These are the activations of a small neural network, seen along a few directions. Each row is one input.
In each table, some parts of the input vary, and every possible input appears once, in random order.
Descriptions start from the smaller parts, as in this example, which fits no table here: one of 2 separate values, together with either a single point or one of 11 places along a line or (one of 5 places around a ring, together with one of 6 places along a line).
Shared parts are said once, and a part with two or three values counts as separate values.

Other details of the inputs vary at random and push rows far along three fixed directions, the same in every table; ignore that.

Table:
r1: [-11  35 -32 -25  16  52  11   7   8  -4 -17 -29 -53  41  29]
r2: [-21  75 -15 -10 -11   9  -9   1  51 -60  50 -21 -53  12  25]
r3: [-34 -61 -27  -1  40  -5  14 -11 -64  55 -40  10  37 -10  23]
r4: [ 20 -41   7  24  46  -8   7  -5 -45  32 -27  -6  -3  42 -32]
r5: [-62  17 -59 -20  26  55  20   5 -25   7 -38 -22 -34  26  33]
r6: [ 14  33 -51   5  14  18 -29  21 -22 -25  11  -7 -53  84 -24]
r7: [ 43  -9  14  22 -61 -18 -11   8  47 -78  39   1 -18  50 -44]
r8: [-36  29 -48 -35  24  49  14 -11  -7  12  -5 -29 -22  57  22]
r9: [-55  32  23  -6  11 -18  18 -16  44  21   7 -38  25 -86  33]
r10: [ 26 -59   2  36  24 -36 -26   2 -54  60 -37   0  38  22 -50]
r11: [  1  41 -23 -14  15  41  25  13  -9 -22  -3 -33 -26  12 -11]
r12: [-21  25  36   6  23  -8  28 -13  21  25  10   0  28 -92  11]
r13: [  5  28  25 -12 -57  -8 -15  -3  73 -55  29   8 -34  -9   9]
r14: [-15  -1  37   0  14   0  33 -14   9  -6  13 -18  25 -96  29]
r15: [-70  11 -38 -20  28  41  29  13 -30  36 -34  -4   7 -53  43]
r16: [ 30 -59  25  22 -35 -67 -20 -11 -18  18   5  55  59 -23 -20]
r17: [ 22  21  46  -6 -24 -21 -10  -6  35  -6  23  25  29 -38  13]
r18: [ 42 -37 -33  18  -9  11  -6  31 -30 -26  -8   1 -14  79 -61]
r19: [ 66  -2  43  12 -47 -36 -37 -13  34 -41  24  23  -5  66 -23]
r20: [ -2  17  33 -16 -34 -27  -1 -12  35   2  40  23  35 -42  11]
r21: [ 31 -16  33   7 -17 -17 -11   2   6  16   1  26  17 -44   9]
r22: [ 27 -78  -1  15  13  -8 -24  14 -58  40 -43  36  15   2 -23]
Each input here is: one of 2 separate values, together with either a single point or one of 4 places along a line or one of 6 places around a ring.
Question: The inputs of r8 and r20 match in every part but the choice among 2 separate values. If r14 is changed in the same way as r8 into r20, which row does it become?
Answer: r11
Question: A walk changes only the place on the ring of 6. It starts at r21 and steps to r22. List the rest of the walk in order.
Answer: r15, r16, r20, r17

Table:
r23: [-14 -14  -7  -3  12  -8   6  -3 -19  29  -8  17  20 -14   5]
r24: [ 26  28  -9  10 -16  -8 -29   9  14 -29  24   4 -32  38 -16]
r25: [-18  27 -15  -6  -5   7   4  -4  26  -7   6 -30 -14  17  -5]
r26: [ 14  21  38   5 -14 -21   6 -16  32 -15  23  -2  12 -26  10]
r27: [ -3 -31  -6   3  26   5  -9  -2 -41  35 -37   5   4  21   7]
r28: [-15 -42   3   4  14 -17   3  -8 -23  25  -3  16  37 -28  11]
r29: [  9  21  -2  12 -23  -5  -3  11  30 -26  13  -9 -13  24 -28]
r30: [  8 -16 -21  -8  28  26 -11  13 -34  25 -33   0  -9  40  -2]
r31: [ 18 -54   9  21 -11 -24 -13  -1 -31  -1 -12  18  20   2 -14]
r32: [ -6 -16  30   5 -30 -31  -3  -8  20 -18  26  16  34 -50  12]
r33: [  7 -18  31   9 -29 -28   4 -10  24 -18  13  18  17 -59  13]
r34: [  5  19  -7 -14  -3  18 -11   5  17 -15  -4  -8 -27  42   7]
r35: [-22  17   1  -9  -1   0   6  -5   3  17  -5  10   4 -22  14]
r36: [  8  13  11   0 -43 -16 -11   3  28 -34  30  12   9  -3  -9]
r37: [ 17 -45  14  16  -8 -40 -12  -9 -18  13  -1  30  23  14 -14]
r38: [-15 -32  17   9  32  -8  18   0 -23  19 -10  -5  18 -53   3]
r39: [ 32 -13   4  28 -28 -23 -17   7  15 -29   8  -2 -15  62 -46]
r40: [  0 -28  -9   6   1   0  -2   7 -32   7 -16  10  15 -11  -6]
r41: [  8 -42  -1  14   9 -15 -12  -8 -43  32 -26  18   4  34 -13]
r42: [ 31 -48  39  18 -22 -30  -7  -8   1   0  10  28  20 -34  -1]
r43: [ 23   5 -19  -1 -26  -6 -18   7   6 -24  13  12 -13  72 -32]
r44: [-36  31   1 -21  19  10  23 -11  16  18   5 -32  10 -47  34]
r45: [-13  34  16 -23 -10  16  12   3  40 -10  22  -1  -2 -53  33]
r46: [-35  11 -45 -11  41  35  15   7 -23  35 -28 -34  -2   9   0]
r47: [-11  20 -35  -8  29  38  15  18 -19  -4 -15 -27 -35  37 -19]
r48: [  1  44 -20  -9  16  39  10   4   5 -20   1 -20 -33  37 -13]
r49: [-33  52  12 -23 -11  12   8  -4  40  -2   8  -2  -1 -50  37]
r50: [ 12   5 -10  -7  -7  20   4   7   3  -8  -1   2 -18  10  -1]
r51: [ 12 -14   2   2  16 -10  -2  -3 -22  30 -11  -7  22  -2  -9]
r52: [-12  -8  10   4  35  12  17  -8 -18  12  -7  -8   9 -30   9]
r53: [-13 -26 -19 -13  42  34  10   5 -37  31 -27 -10  -5   2  22]
r54: [-15  63   8 -18   2  17  24  -6  37 -10  18 -20  -4 -33  25]
r55: [ 45  -4  17  26 -30 -40 -41  -2  15 -36  31  17 -19  37 -24]
r56: [-13  38 -39 -18  -4  39  15  11  11 -22  -8 -17 -36  17   7]
Question: The inputs of r35 and r41 match in every part but one. If r54 is changed in the same way as r35 into r41, which row does it become?
Answer: r26
Question: What is each input in this table made of?
Answer: one of 2 separate values, together with either a single point or one of 6 places around a ring or one of 10 places around a ring
Question: Which other rows does r44 become when the choice among 2 separate values takes its other values? List them by row number.
Answer: r51
Question: Which other rows does r52 become when the choice among 2 separate values takes its other values? List them by row number.
Answer: r48
